A small network was shown many inputs. Here are its activations along a few directions, one row for each input.
In each table, some parts of the input vary, and every possible input appears once, in random order.
Descriptions start from the smaller parts, as in this example, which fits no table here: line(6) and (point or line(9) or (values(3) and ring(5))).
Shared parts are said once, and a part with two or three values counts as separate values.
(in the rows, 128 means zero)

A family of inputs:
R1: [132 151 133 111 129  96 115 164 160 107 133 113]
R2: [134 143  97 130 143 106 123 156 140  88 127 129]
R3: [132 146 113 120 135 102 120 160 149  97 129 123]
R4: [120 135 103 159  99 124 163 122 126 145 123  97]
R5: [133 143 101 127 141 105 123 157 142  90 127 127]
R6: [174 161  76  98 125 210  78 140 125  90 220 125]
R7: [126  94 153 122 161 141 123  99  99 125 101 175]
R8: [122  95 168 116 155 136 117 105 108 136 107 169]
R9: [123  95 164 117 156 137 119 104 106 133 106 171]
R10: [123 133  96 163 102 126 166 120 121 140 121 100]
R11: [124  94 160 119 158 138 120 102 103 130 104 172]
R12: [118 138 110 155  97 122 160 124 131 150 125  95]
R13: [118 100 185 108 149 129 110 113 120 150 115 163]
R14: [121  96 171 114 154 134 116 107 110 138 109 168]
R15: [132 147 117 118 134 101 119 161 151  99 130 121]
R16: [120  98 178 111 151 131 113 110 115 144 112 165]
R17: [119  99 182 110 150 130 112 111 118 147 113 164]
R18: [122 134 100 161 100 125 165 121 123 142 122  99]
R19: [132 149 125 115 132  99 117 162 156 103 132 117]
R20: [116 144 128 148  93 117 152 129 143 162 127  86]
R21: [116 143 124 150  93 118 154 128 141 160 127  88]
R22: [120  97 175 113 152 133 115 108 113 141 110 166]
R23: [135 142  94 132 145 107 124 155 137  86 126 130]
R24: [163 111 126  77 142 237  66  80  81 139 189 161]
R25: [118 101 189 107 147 127 109 114 123 153 116 162]
R26: [124 132  93 165 103 127 167 119 118 137 120 101]
R27: [132 150 129 113 130  97 116 163 158 105 132 115]
R28: [133 144 105 125 139 104 122 158 145  93 128 126]
R29: [118 139 114 154  96 121 158 125 133 152 125  93]
R30: [117 141 117 153  95 120 157 126 135 154 126  91]
R31: [119 136 107 157  98 123 162 123 128 147 124  96]
R32: [168 147  68 131  82 223 113  93 110 144 212  92]
R33: [132 148 121 117 133 100 118 161 154 101 131 119]
R34: [116 142 121 151  94 119 155 127 138 157 127  90]
R35: [125  94 157 120 159 140 122 100 101 128 103 174]
R36: [132 145 109 122 137 103 121 159 147  95 128 124]
What do these inputs look like to the network?
> values(3) and (point or line(11))
The inputs of R3 and R12 match in every part but the values(3) part. If R19 is changed in the same way as R3 into R12, which row does it become?
> R34
Which other rows does R9 become when the line(11) part takes its other values? List them by row number.
> R7, R8, R11, R13, R14, R16, R17, R22, R25, R35
Which other rows does R33 become when the values(3) part takes its other values? List them by row number.
> R16, R30

A family of inputs:
R37: [130 185  38 183  60 111 182 157 156 127 152  36]
R38: [128  97 165 107 159 145 107 106 107 131 117 173]
R39: [126 180  50 174  84  82 176 172 163 105 129  55]
R40: [125 100 178 103 153 142 104 108 114 143 120 167]
R41: [128  95 162 110 164 141 109 107 105 124 112 179]
R42: [138 202  48 158  62 103 157 181 179 115 170  30]
R43: [123 182  63 169  78  79 173 174 170 117 132  48]
R44: [122  98 183 104 156 135 106 111 116 141 115 171]
R45: [126  99 171 105 156 143 105 107 110 137 118 170]
R46: [128 100 168 104 153 148 104 105 109 138 122 167]
R47: [123  99 181 104 155 137 105 110 115 142 116 169]
R48: [131 183  32 185  63 112 184 157 152 121 150  39]
R49: [129 186  44 180  56 109 181 157 160 132 153  32]
R50: [130  99 161 106 157 150 106 104 105 132 120 171]
R51: [140 199  34 163  69 105 159 180 172 104 168  37]
R52: [141 198  27 166  72 107 160 180 169  98 166  40]
R53: [128 187  51 178  53 108 179 158 163 138 154  29]
R54: [123  97 177 107 159 136 107 110 112 135 113 174]
R55: [127  97 167 108 160 142 107 107 107 130 115 174]
R56: [129  95 160 110 163 144 109 106 104 125 114 178]
R57: [129  98 163 107 158 147 106 105 106 132 119 172]
R58: [124 181  56 172  81  80 174 173 166 111 131  52]
R59: [121 183  70 167  74  77 172 175 173 123 134  45]
R60: [130  96 158 109 162 146 108 105 103 125 115 176]
R61: [127  94 163 111 165 139 110 108 105 123 110 180]
R62: [139 200  41 160  66 104 158 181 176 109 169  33]
R63: [125  98 173 106 157 141 106 108 111 136 117 171]
R64: [124  97 175 106 158 139 107 109 112 136 115 173]
R65: [125  95 170 109 162 138 108 109 109 129 112 177]
R66: [130  97 157 109 161 148 107 104 102 126 117 175]
R67: [124  99 180 104 154 140 105 109 114 142 118 168]
R68: [127  99 170 105 155 146 105 106 109 137 120 169]
R69: [126  96 168 108 161 140 108 108 108 130 113 176]
R70: [131  97 155 108 160 151 107 103 102 126 119 174]
R71: [126 101 174 102 150 147 103 106 112 144 123 164]
R72: [125 101 176 103 151 145 104 107 113 143 122 166]
The inputs of R44 and R54 match in every part but one. If R72 is changed in the same way as R44 into R54, which row does it become?
> R68
What do these inputs look like to the network?
> line(4) and (values(3) or line(6))
Which other rows does R61 become when the line(6) part takes its other values? List them by row number.
> R41, R56, R60, R66, R70
Which other rows does R43 become when the values(3) part takes its other values? List them by row number.
> R49, R62
Start at R48 and move only the line(4) part, one step at a time. The first step leads to R37. Which rows follow, in order?
> R49, R53

A family of inputs:
R73: [ 84 113 180 148 140  32 163 152 152 144  52 133]
R74: [132  67 195  86 190 174  78  82  82 135 119 221]
R75: [125 182  61 172  79  98 169 165 164 121 139  52]
R76: [164 200  26 127  97 145 116 185 158  72 200  65]
R77: [ 98 145 123 175 106  25 190 167 170 123  70  86]
R78: [102  74 220 101 185  98 117 105 108 140  57 199]
R79: [106  80 217  90 195  88 105 122 117 119  60 204]
R80: [143 172  39 166  50 184 165 120 122 154 190  47]
R81: [168 113 142  74 162 218  58 103 100 107 190 182]
R82: [120 175  64 181  68 107 181 148 155 141 136  47]
R83: [127  60 198  97 179 184  90  66  73 155 116 215]
R84: [129 189  57 161  91  87 157 181 173 100 142  57]
R85: [123  53 202 108 168 194 101  49  63 175 114 209]
R86: [136  74 191  75 201 164  66  99  92 115 122 227]
R87: [ 92 127 174 127 162  12 139 186 172 102  58 144]
R88: [163 145  71 122  89 214 108  97 108 142 202  96]
R89: [180 166  60  92 124 186  73 145 135  82 210 110]
R90: [115 168  67 191  56 117 193 132 146 162 134  43]
R91: [163 106 145  84 151 228  70  87  91 127 187 177]
R92: [153 186  32 147  73 164 141 153 140 113 195  56]
R93: [152  92 152 104 128 247  94  54  73 167 182 167]
R94: [158 137  74 132  77 224 120  80  99 162 199  91]
R95: [173 120 138  63 173 208  46 120 110  86 193 188]
R96: [169 152  67 112 101 205  96 113 117 122 204 101]
R97: [148 179  36 156  62 174 153 136 131 133 192  51]
R98: [110  87 214  80 206  78  93 139 127  99  63 210]
R99: [ 89 132 130 196  84  46 215 134 150 164  64  74]
R100: [ 93  60 227 122 163 119 141  71  88 181  52 188]
R101: [ 94 138 127 185  95  36 203 150 160 144  67  80]
R102: [ 98  67 224 111 174 108 129  88  98 160  55 193]
R103: [106 158 117 154 127   5 166 201 189  82  75  97]
R104: [159 193  29 137  85 154 128 169 149  92 198  60]
R105: [158  99 149  94 139 237  82  71  82 147 185 172]
R106: [102 152 120 164 116  15 178 184 180 102  72  91]
R107: [ 88 120 177 138 151  22 151 169 162 123  55 138]
R108: [ 76 100 187 169 118  53 188 119 133 185  46 122]
R109: [174 159  64 102 113 195  85 129 126 102 207 106]
R110: [133 195  54 151 101  77 145 197 183  79 145  63]
R111: [141  81 188  65 211 154  54 116 102  95 125 233]
R112: [ 80 107 183 159 129  43 175 135 143 164  49 127]
The inputs of R84 and R90 match in every part but one. If R107 is changed in the same way as R84 into R90, which row does it become?
> R108
The inputs of R76 and R104 match in every part but one. If R111 is changed in the same way as R76 into R104, which row does it become?
> R86
What do these inputs look like to the network?
> line(5) and ring(8)
